These are the activations of a small neural network, seen along a few directions. Each row is one input.
Each table varies a few parts of the input and shows all the possible inputs, shuffled.
A made-up example of a description, with smaller parts first: one of 4 places along a line, together with either a single point or one of 9 places around a ring or (one of 3 separate values, together with one of 5 places around a ring).
Shared parts are said once, and a part with two or three values counts as separate values.

Rows:
x1: [  8.0  28.2  -4.8  12.3  22.3  -5.6  26.7 -14.5  17.5 -19.6  -3.0  24.8
  -7.8 -13.1   1.9   9.9  -5.5  -8.0  15.8]
x2: [  8.4  42.2   6.5   3.4  19.3   2.5   7.7 -28.9  42.2 -24.5 -24.0  15.2
  -4.0 -12.6  -2.8  -5.6  -4.1 -18.3   4.9]
x3: [-34.0  32.7 -10.1  63.2 -40.3  29.6 -16.1  24.8 -14.1  20.1   8.6  41.9
 -18.3 -16.0  29.6  -6.3 -31.5 -32.8  -6.9]
x4: [-49.1 -10.6   3.7  35.8 -44.4  16.4 -32.4  35.3 -38.5  28.0   6.5 -17.5
  -4.3  -3.8  38.7 -17.2 -14.0  -6.5   0.1]
x5: [ -2.2 -22.7  20.3  -7.9  30.5 -16.8   2.0   4.5  -2.3   0.5   2.3 -35.4
   1.7  -1.6   3.3   3.6  13.9  25.4  10.8]
x6: [  2.7 -10.4  23.7 -22.2  31.4 -13.7 -23.9  -8.5  18.8  -2.9 -17.8 -45.1
   2.4  -5.7   1.5 -13.2  13.8  15.6   0.1]
x7: [ 20.1 -15.1  -7.5 -26.3 -18.3   1.5   9.6  -3.6  -9.1   2.8   8.3   5.6
   8.2  10.3 -23.9  10.3   2.3  13.5 -11.1]
x8: [  1.7 -18.4  22.8 -16.3  28.0 -13.9 -11.1  -0.5  10.4   0.8  -9.0 -35.7
   4.1 -10.9   4.2   0.6  13.8  21.8   7.1]
x9: [ 26.1 -12.3  -3.7 -34.3 -22.1   4.4  -1.2  -6.2   5.5   1.7  -2.6   5.9
  11.2   1.8 -21.6   6.6   1.8   8.9 -14.0]
x10: [  9.4  31.2   1.1   7.5  17.7  -0.6  17.6 -20.4  32.5 -20.4 -14.4  23.8
  -3.3 -20.2   0.7   8.4  -3.9 -11.6  13.1]
x11: [ 27.8  -3.7  -0.4 -37.4 -21.7   3.7 -13.2 -14.5  14.9  -4.3  -9.0  -6.2
   9.0   9.2 -24.3  -3.3   2.5   0.4 -21.2]
x12: [ -5.9 -31.7   8.9  -0.7  46.3 -21.6   9.7  11.2 -12.0   0.9  13.3 -31.4
   1.0  18.2   3.1   1.4  17.4  17.5  14.6]
x13: [ 14.7 -22.6 -18.4 -20.8  -0.7  -5.0  17.3   0.9 -25.3   5.5  17.5  10.7
   4.8  29.4 -26.2   7.7   5.7   4.6  -8.4]
x14: [  4.9  19.7 -16.3  17.3  40.1 -10.2  32.7  -7.8   4.2 -17.7   9.9  26.9
 -10.9   8.7   3.7   9.2   1.2 -16.4  17.7]
x15: [-32.6  -6.5 -25.9  26.2 -87.9  29.3 -25.4  28.2 -44.8  29.0  13.5  16.5
   6.3   6.4  12.2 -12.0 -13.5 -14.2 -22.5]
What do these inputs look like to the network? -> one of 3 separate values, together with either a single point or one of 4 places along a line
Which other rows agree with x8 in the choice among 3 separate values? List them by row number. -> x4, x5, x6, x12
Which other rows agree with x15 in the choice among 3 separate values? List them by row number. -> x7, x9, x11, x13

Rows:
x16: [-16.1  -2.3 -15.7  10.7 -89.5  18.4 -20.5  20.2 -28.4  24.0   7.9   2.0
   8.5 -16.6  11.9  -6.5 -13.1   5.6 -18.8]
x17: [ -2.2  17.8  26.0  11.0  52.4 -16.2  12.2  -9.5  10.7 -26.3  -5.6  -7.9
 -10.4 -11.9   3.4  11.2  -1.6  13.9  17.3]
x18: [ -5.7 -48.1  10.7 -12.5 -27.3  -2.4 -33.3  29.7 -28.4  21.7   9.0 -37.9
   3.0   9.3  10.8  -5.6   0.6   8.4  -7.1]
x19: [-13.3  39.7   5.1  27.7  14.2   6.4   5.7  -8.6  19.3 -23.0 -30.4  46.1
  -1.2 -27.6  10.3  -6.5  -7.4 -26.3   7.8]
x20: [ -2.3  25.7  18.1  -0.3  43.2 -18.0  -4.6 -26.0  20.4 -12.5 -19.3 -24.1
 -13.6 -19.1   6.4  -2.6   9.8  -1.2  10.3]
x21: [ 58.3  -0.9  -8.7 -56.1  30.4 -23.8  14.9 -45.9  44.1 -28.3 -12.0  -0.7
  10.4   8.7 -51.3  16.2  15.4   2.4  -5.6]
x22: [-19.7  -5.5 -29.0  16.3 -64.7  11.2  -7.4  19.1 -40.7  22.5  21.3   5.3
   2.1   4.0   9.4  -3.6 -11.5  -0.7 -10.0]
x23: [  4.1 -32.3  20.3 -22.0  16.6 -11.3 -12.9   8.4  12.9   3.9   0.0 -49.7
  16.7   1.9   7.7   0.7  29.9  28.5  -0.2]
x24: [ -7.3  34.4 -22.2  34.9  38.5  -4.2  20.6  -5.0  14.7 -16.8  -4.6  42.0
 -13.4 -12.9  17.0  -6.6 -12.0 -26.2  23.0]
x25: [-16.3  27.7  -6.3  39.5 -50.8  37.4 -11.2   7.4   4.2  20.1   1.1  45.2
  -6.7  -7.1   4.1   1.7 -19.2 -34.3 -19.4]
x26: [  3.4 -33.4  17.2 -17.5  32.0 -15.4   9.1  14.6  -3.9   1.7  12.5 -43.6
  10.5  15.4   6.9  -0.9  26.1  34.9   5.9]
x27: [-16.5 -42.8   4.0 -21.5 -12.3   3.5 -16.7  22.5 -45.9  21.0   8.0 -31.8
   0.0  27.7   6.0 -17.5  -6.6  12.8   1.2]
x28: [-18.8  27.4 -20.4  44.9 -28.7  26.6   2.7   5.3  -9.4  16.6  13.2  46.5
 -13.3  10.4   0.8   0.8 -18.7 -38.1 -11.9]
x29: [ 52.6  -7.6   0.9 -55.1  45.9 -12.2  41.3 -32.2  30.3 -24.6  -1.1   8.6
   7.4  17.8 -43.3  19.1   8.4  20.1   7.4]
What do these inputs look like to the network? -> one of 2 separate values, together with either a single point or one of 6 places around a ring
Changing only the choice among 2 separate values turns x28 into x25. The same change can be made to x24. Which row results? -> x19
Change only the choice among 2 separate values in x26. List by row number the other rows that result. -> x23
